A small network was shown many inputs. Here are its activations along a few directions, one row for each input.
Each table varies a few parts of the input and shows all the possible inputs, shuffled.
A made-up example of a description, with smaller parts first: one of 2 separate values, together with either a single point or one of 11 places along a line or (one of 5 places around a ring, together with one of 6 places along a line).
Shared parts are said once, and a part with two or three values counts as separate values.

Other details of the inputs vary at random and push rows far along two fixed directions, the same in every table; ignore that.

A family of inputs:
R1: [ -7  29 -11  -9 -28  11  33  16   4 -39   4]
R2: [  3 -20  11  19 -13  -5  -9  15 -34  10   2]
R3: [  9 -10   4   7  13  16 -31  -2 -27   4  -5]
R4: [ -9  -4 -13 -23 -17  29  17   3  14 -48  13]
R5: [  6  -2  11 -22  -3 -17   5 -12  59 -63  -5]
R6: [-19  13 -16   1 -30  14  29 -11  19 -34  17]
R7: [-13   3 -29 -25 -32  -8  31  -8  25 -24   3]
R8: [ 18  -9  40  41   6 -30 -19 -15  11  -8  -6]
R9: [  2  -2  -8  10   8 -10 -16 -22 -10  27 -25]
R10: [ 26 -18 -15   1  15 -14  -1   3 -15  18 -17]
R11: [  3  10   9 -10 -12 -25  11 -22  60 -54  -2]
R12: [  4  -8   9   4  12  15 -25   0 -26   9 -22]
R13: [  2   4  15  22  -1  12 -20  10 -26  14 -17]
R14: [  2  16 -17 -26 -16  18  30  15   8 -41  -2]
R15: [ -4  -8  -5  36   4  -9 -16  -5 -17  12   7]
R16: [ 26 -22 -14  -5   2 -14 -15   2  -8  24  -8]
R17: [  9  -2  -9  11   6  -6 -14 -13  -5  31 -26]
R18: [-51  14  69 -62  86   8  31  30  17  58  88]
R19: [  7  -4 -13  12  10  -9 -21 -24 -11  22  -7]
R20: [-33  28  55 -67  61 -20  51  11  31  91  79]
R21: [ -8  29 -18  -9 -43   3  28   0  20 -22  10]
R22: [  9   1   6  27  -2   6 -12  21 -23  16  -9]
R23: [  4 -20   9  27  -2   7 -13   3 -28   5   9]
R24: [ 12 -13  -7  -1  15   2 -21  -2  -7  21 -29]
R25: [  4 -18 -19  18  13 -19 -19 -12  -5  17   1]
R26: [ 16  -4   7  18 -14  -4 -15  15 -27  17   3]
R27: [  1   8   6  29  -3   4 -11  -6 -17  26 -20]
R28: [-16   0 -34 -27  -5   4   7  -1  31 -42   8]
R29: [-21  14 -14  -7 -41   1  33  -1  13 -29   9]
R30: [ 11 -15 -11   0  19  -1 -28 -14 -12  13 -10]
R31: [ 13 -37 -10  -4   4 -16  -9   2 -15  17  -9]
R32: [ 11 -27 -14  16   6 -11  -6 -20  -7  21   1]
R33: [  9   5  -3  34  -3  -2  -2   5 -14  28 -11]
R34: [ -1   6   2  30   1   1 -19 -17 -22  17  -1]
R35: [ 15 -38 -12   4  15  -3 -13  -9  -9  12  -2]
R36: [ 11  -8   9   5  10  19 -23   9 -22  12 -24]
R37: [ -3 -12   4  29   5  -1 -25  11 -26   1  10]
R38: [ 20 -16 -16   4  15  -4 -12   8  -4  24 -20]
R39: [ -7  24 -34 -17 -21   3  28  -1  35 -18  -8]
R40: [-11  -3 -11 -31 -28  16  22  14   9 -43   6]
R41: [-23  31  -7 -10 -25  24   5   0   7 -44  11]
R42: [  0  23 -34 -20 -20  -7  39  -7  24 -23  -5]
R43: [-18  16 -23 -35 -10  12  10 -10  26 -33 -18]
R44: [ -6   8   7  28  -1  -1 -13 -14 -22  22 -19]
R45: [ -5  18 -17 -23 -17  28  18  21  19 -36  -5]
R46: [ -4  17  32   1 -19  -6   5   2  40 -70   6]
R47: [ 25 -16   2   1  -3   3 -17  13 -23  15  -3]
R48: [-60  42  84 -52  67  10  36  21   8  66  67]
R49: [ 15   3  -3  31  -3 -12   9   0 -25  23  -9]
R50: [ 28 -25  44  17  19 -14 -30  -1   7 -21 -10]
Description of these inputs: one of 5 places around a ring, together with either a single point or one of 9 places around a ring.
- Changing only the place on the ring of 5 turns R15 into R25. The same change can be made to R49. Which row results? => R42
- Which other rows does R41 become when the place on the ring of 9 takes its other values? List them by row number. => R1, R2, R13, R22, R23, R26, R37, R48

A family of inputs:
R51: [  3   3  -9  14 -15   6 -14  -3 -11 -13 -13]
R52: [ -6   3  12 -19  13  -4  12   7  14  -4  18]
R53: [-13   6  18 -11   5   4  12  12  10  -2  20]
R54: [-15  11  12 -13   2   4  13   7   3   1  23]
R55: [ 12 -13  -3  11 -12  -1  -8  -1  -5 -21 -12]
R56: [-10   7   1 -23   2  -2  20   5   8  12  15]
R57: [ 10  -3 -21  12 -17   2  -1   3 -10  -5 -12]
R58: [ 12  -8 -15   4  -7   3 -15  -9   2 -12 -17]
R59: [  8   3  -7  20 -13 -10  -9 -15   6 -11 -18]
R60: [ -5   0   7 -22  11   0  12   1  16   3  19]
R61: [-17  17   9 -12   7  11  15   3   3   7  14]
R62: [  7  -1 -20   4 -15   1  -7  -5  -7  -3 -21]
R63: [ 21 -27  32  34  53 -15 -33   6 -53  95  -1]
R64: [  5  -2  -4  15 -13   7 -15   2  -4 -16 -16]
R65: [  4  -7 -22   6  -7   1 -10  -8  -2  -8 -19]
R66: [-14   1   0 -20  10  -2  17   2  12   7  17]
R67: [ 11  -4  -8  21 -16 -15  -4 -11   5 -12 -11]
R68: [-12   9  20 -17  12   5  10   2  12  -4  10]
R69: [ 12  -5  -9   7  -4  -1 -15  -3  -1 -18 -18]
R70: [-14  11   8 -11   4   6  20   6   2   6  21]
- What do these inputs look like to the network? => one of 2 separate values, together with either a single point or one of 9 places around a ring
- Changing only the choice among 2 separate values turns R62 into R56. The same change can be made to R63. Which row results? => R57
- Which other rows does R52 become when the choice among 2 separate values takes its other values? List them by row number. => R69
